Each row below is a small network's average activation on inputs in which a field has the value named, seen along a few directions.
Values that are neighbours, or in one group, have similar rows; names and order tell nothing.
Random noise pushes rows far along 9 fixed directions. That doesn't count. These rows show it; they differ only by the noise:
[  49  -10 -361  125  171  181   60  153  133  -19 -250   62 -134  -33
 -285  197   39  -49  188]
[-276  -91 -396  148    4  150  178 -207  117 -216 -443   85 -318 -104
    6 -477  541 -181   -3]
[-325  -44 -259  321  473 -337 -109  308  165   54   71 -121   77  -74
  161 -197 -153  140  130]
[ 569 -231  679 -451 -442  -93 -476  191 -434 -227 -342 -233 -172 -239
 -556 -264  301    5    0]
[-349    1   61 -243 -354  209   39 -170  177  -47  325 -179 -119 -139
  526 -224    8   20   33]
[-359    5  244   20   97 -434 -130    1  281  412  253  -37   22   41
  324 -306  -66   85 -100]
[  61 -206   22   82  107  -79 -156  272  -72 -391 -201 -233  -17 -245
 -265 -260  141    7   -3]
[-257 -293 -117    5 -256  481   15  -37 -334 -445  313 -295 -120 -555
  363  -57 -224  -53   69]
[  74 -123 -331  134  227   21 -384  596 -779 -852   81 -207   65 -281
   22  -91 -126  196  245]
[-286 -239 -336  389  154 -134   61  142  -96 -236 -174 -146 -470 -390
   46 -442  222 -263  200]
[-137 -255 -232  201   34  517  143 -284 -230  115  -50  245   -8 -267
 -107  335 -201 -121 -189]


NAFO, 16 values:
moso: [   7 -266   -1  285   -8 -175  221  146  265   79 -347 -520 -253 -411
   25 -316  -63 -209  413]
vas: [-217   55   43 -142 -206  214   85 -397   99  334  186   -1    6   56
  495 -240   38  151 -127]
muv: [ -78  -38   23  113  196 -311 -138   46 -626 -146   74   97  157  -30
  317  -98  -80   66  115]
dorag: [ -76   58  -32   79  152  -22   23  104  155   82 -102 -274  -18  -24
  154 -266 -173  160  207]
zuse: [ 157   44   45  187  118 -339  -82  148 -280  -23  162   73 -117  -10
 -165 -101  -29 -144 -147]
ligo: [-438 -138 -251  211    5  -38  268 -192  533  211 -154 -111 -439 -175
  219 -436  282 -231  129]
muko: [ -35  -84  -49  -51  329 -123 -108 -167 -452  -66 -220  283  534  246
 -103   27  104  286 -296]
dadis: [ -46  -52 -139  242  -77  -87  177  115  -29  -16  258 -300 -288 -241
  414  -29 -370 -125  400]
zav: [ -37   95  -63  -48 -130  150  324   55  150 -125  296 -116  224  -83
  160  306 -189  -74  -55]
lesud: [-234    0 -336  230  496 -337  -40 -193   43  459 -325  194  111  187
  -85  -52   94   70   37]
nise: [ -51  -61  304  -95 -137   66  -95 -150  171 -237  130 -282  239 -156
  206 -239  -28  161  -69]
povil: [  45   45 -220  300  310 -375  -73  465   37  149  373 -271  152  -86
  157  169 -464  124  397]
gapo: [  -8  180   74 -210  316  251 -270    7  145  -29  160  -72  819  226
  286  267 -471  642 -195]
poget: [ -51  -65 -297  195   70  317  317 -134  245 -407 -171 -107   27 -122
 -121   43  135 -235   61]
gopu: [-131   98 -338  299   26  231  502  -82  596 -128 -158 -191 -201  -28
   -4  -98   60 -182  155]
barev: [ 241   15 -149 -329 -307  236 -123 -333 -288  276 -349  250 -336   57
 -144  143  227    2  253]
A value of NAFO combines one of 4 hidden first parts with one of 4 second parts; all combinations occur once.
Changing only the second part turns gapo into nise. ligo has the same second part as gapo; what does that change turn ligo into? -> barev
Changing only the second part turns dadis into dorag. povil has the same second part as dadis; what does that change turn povil into? -> vas
Changing only the second part turns lesud into muko. poget has the same second part as lesud; what does that change turn poget into? -> muv

POTI, 10 values:
fen: [ -25 -103  334  261 -121 -157   18  127 -130 -177  351  133 -466 -129
  -68  -68  138 -421 -307]
sisel: [ 374 -146  561   58 -267  -31  367   93  319  143  401 -227 -205 -182
 -443  356 -271 -398 -162]
med: [-228 -243  -19  101  118  -95  -15   11  295   79   54 -204  -18 -174
  -25  -40  -36  -28  -84]
vupif: [  23  106  148  174  -97 -368  -95  318   81 -345  139 -268 -396  -59
   50 -330   61 -111   67]
moni: [ 108  234  359 -315  138 -389 -160  429  157  -82  524   79  581  476
 -234  433  -94  171 -412]
gudo: [ 137  235   64  -33  -38 -262  102   73  773 -120 -546 -272  -16  349
 -275 -667  623   12  -62]
buv: [ 290 -136    0 -112  -49  -68 -127  202  -32  193 -363 -482   59 -354
  -90  -63 -163  121  569]
lidek: [-261 -264  195 -128 -404  390  179 -578 -308   -6  189   25 -296 -397
  436  -82  -64 -289   84]
zagab: [  16 -166   19   43  151  361  -70    3  -51  411  206  171   92 -303
 -169  714 -624   89 -105]
sem: [ 221  166  202 -127  374 -196 -128   25   60 -184 -137  296  953  585
 -360  244    6  373 -493]
POTI is arranged as a line.
Going along POTI from lidek by way of its neighbour sem, in what order are fen, med, moni, gudo met? -> gudo, fen, med, moni
What is the length, in steps, of the shortest route from vupif to buv? -> 3
